Each row below holds a small network's activations on one input, seen along a few directions.
Each table varies a few parts of the input and shows all the possible inputs, shuffled.
A made-up example of a description, with smaller parts first: ring(8) and (point or (values(2) and line(4)) or ring(11)).
Shared parts are said once, and a part with two or three values counts as separate values.
In the rows, 128 means zero.

Other details of the inputs vary at random and push rows far along three fixed directions, the same in every table; ignore that.

Table:
R1: [150 124 139 109 129 101 123 116 124 129 122 134]
R2: [131 115 116 150  92 105 123 132 173 146 149 144]
R3: [156 120  89 153 145 182 143 120 110 133 140 149]
R4: [117 153 160  84 150 125 140 125 102 116 109 112]
R5: [ 69 141 101 147 145 127 120 144 124 116  97 101]
R6: [150 111 167 102 114 112 120 119 129 125 147 140]
R7: [129 115 115 153  90 110 128 132 168 154 147 134]
R8: [ 78 136 121 148 113  99 119 146 138 117 101 106]
R9: [133 113 117 150  90 106 124 131 174 145 148 142]
R10: [158 131 105 136 144 207 161 122 122 132 163 162]
R11: [161 124 162  93 119 120 116 127 136 141 135 129]
R12: [125 137 137 105 151 108 122 121  98 110  96 117]
R13: [143 128 134 113 116 104 123 119 119 123 121 135]
R14: [104 126 120 148 120 105 122 138 149 133 121 122]
R15: [ 79 135 118 147 117 103 121 144 137 126 103 101]
R16: [124 138 138 109 146 107 123 123  92 112  95 116]
R17: [177 117 105 141 157 217 141 130 115 140 156 155]
R18: [ 98 129 115 148 112 106 120 139 153 126 120 122]
R19: [ 99 132 116 152 132 165 122 158 141 125 125 120]
R20: [112 136 145  90 184 160 123 121  58  94 100 106]
R21: [161 136 164 102 117 115 126 106 139 144 142 130]
R22: [103 128 110 148 119 118 121 137 146 126 123 127]
R23: [154 121 166  96 113 107 131 123 128 122 156 136]
R24: [144 129 135 114 116 106 124 119 119 122 120 134]
R25: [136 135 121 117 138 129 126 119 100 113 111 131]
R26: [ 95 128 111 147 117 111 121 138 151 134 120 115]
R27: [131 117 102 163 116 140 134 133 147 144 142 140]
R28: [143 116 155 109 152 145 128 120  99 118 134 131]
R29: [171 133 176 102 120 107 128 106 136 140 140 135]
R30: [153 120  82 144 147 184 139 116 116 134 142 146]
R31: [ 95 129 111 147 118 110 120 139 150 135 121 117]
R32: [161 133 176  91 121 109 145 118 134 138 142 140]
R33: [140 114 106 157 147 195 152 137 124 132 174 142]
R34: [113 148 116 107 168 140 125 121  70 102  85 109]
R35: [128 115 114 152  90 108 126 132 167 155 148 135]
R36: [151 124 141 113 122 103 127 117 117 128 119 130]
R37: [153 120 164  95 118 110 132 121 128 133 159 128]
R38: [ 67 157 127 152 142 143 124 144 129 109 102  99]
R39: [ 99 129  99 158 143 143 130 139 129 123 114 119]
Each input here is: values(3) and (ring(5) or (values(2) and line(4))).
The inputs of R12 and R18 match in every part but the values(3) part. If R14 is changed in the same way as R12 into R18, which row does it become?
Answer: R2
Which other rows does R22 become when the values(3) part takes its other values? List them by row number.
Answer: R1, R5
A walk changes only the ring(5) part. It starts at R19 and steps to R6. List the rest of the walk in order.
Answer: R23, R10, R38
Which other rows does R28 become when the ring(5) part takes its other values? List them by row number.
Answer: R17, R29, R32, R33
